A small network was trained on invented records. Each row is its activation on one of them, seen along a few directions.
Here are examples, each followed by its value of one field, Mog.
The largest differences between rows may come from other fields.
Random noise pushes rows far along 4 fixed directions. That doesn't count. These rows show it; they differ only by the noise:
[ 511 -216 -284  -22   -3   76  -85 -300  148   28  -74   44   75  129
 -199   63]
[ 197 -257   90 -118  113 -206 -362 -165 -311 -676 -332 -355 -298  -88
  -49 -754]
[ 140  -98 -203   11  131  -10 -306 -227  -53 -142   96  -92 -137  101
  -15 -214]
[ 509 -284  111 -179 -214  270  357 -122  307 -214 -349 -116  221  -73
 -132  -90]
[-530  313  166 -258  343  215  147  511  239  354  127   66   79   20
  269   14]
[   3  -15  -98  -10   52  197  -55 -120  141  -27  207  -76   -8   74
   95  -75]

[-392  284  368 -252  132   98  245  640  115  144 -100  108  116 -108
  144   17]	m3
[-267  120   97 -147   68  -51  140  325   48  284  -98  201   60   67
  -24  339]	m1
[ 85 125 -60 -67  12 316 -31  67 255 121  62 -34  60  55 171 -96]	m8
[ 133  -53 -150    5   88 -271 -292  -94 -186  124 -148   66 -101   69
 -164 -145]	m5
[ 413 -296  -75   57 -145 -166  -17 -299 -169  -15 -142  -20   68   28
 -282  136]	m5
[-134   40   38  117  -82  256  -11 -103  148 -230  334 -303 -114   -9
  279 -189]	m7
[ -37   22  246 -205  -90  146  272  220  174 -131 -364  -99  200 -135
   88 -170]	m2
[ -57  -14   32   26  104 -183 -347   84 -178 -159  -30   17 -179   10
   -5 -331]	m9
[  22  226 -428  -63  620 -354 -439  339  -87  586 -122  301 -158  269
 -166   60]	m7
[-312  103 -207   77  196 -225 -419   20 -233  198  232  157 -241  192
  -17  167]	m6
[  -7 -127  113   20   68 -330 -162  -75 -368 -238 -247  -83 -204  -75
 -142  -67]	m6
[ 105 -224  155    9 -125 -164 -153 -146 -283 -711 -167 -387 -275 -247
   42 -542]	m4
[  88   46 -388  247   29  156 -266 -302  155  135  508  -60 -104  202
  116  149]	m8
[-337  206 -244  306  -41   88 -328 -287 -107 -101  647  -71 -213  183
  244 -110]	m4
[ -80   27  -76   66   81 -134 -392 -107 -162 -109  178  -95 -135   27
   15 -280]	m9
[ -42   31  191 -261  148 -293   72  255 -210  -38 -559   40  -20  -92
 -170 -215]	m1
[-202   50  -23    8   77 -134 -205  115 -162  -88    1  -17  -84   85
  128  -71]	m2
[-349  134 -232  122  253 -239 -444 -123 -319   26  506   58 -234   89
   93   13]	m3

Which value of Mog does each new row have?
[ 548 -270 -114   64 -149 -189  -71 -301  -98 -281 -219  -22   -9  -64
 -303   23]	m3
[ 277 -120    9  -45    1 -160  265   75   39   98 -436  165  198    6
 -178  269]	m2
[-220  101  -34  158  -67  125 -260 -156  -25 -140  474 -114 -121   57
  181 -165]	m9
[ 198  -94  -12 -121   72 -195   37  166  -72  -61 -340   33  -56 -125
 -125 -114]	m4
[-344   57  360 -156  178 -211  123  407 -174 -198 -386 -118  -19 -161
  127 -179]	m2
[-119    1  -39   24   63  -59  100  -12  -67  127   75   87  112   57
   29  320]	m2
[-365  -14  169  257 -238  256  131 -220  -24 -115  568 -235  -16  -48
  266   75]	m5
[  73  -75  253 -277   23 -273  213  361 -103  -20 -680  144   17  -52
 -208  -25]	m1
[  52  -70  148 -104   -6  -66  191  244  -65 -228 -310  -82  -63 -207
  -22 -293]	m4
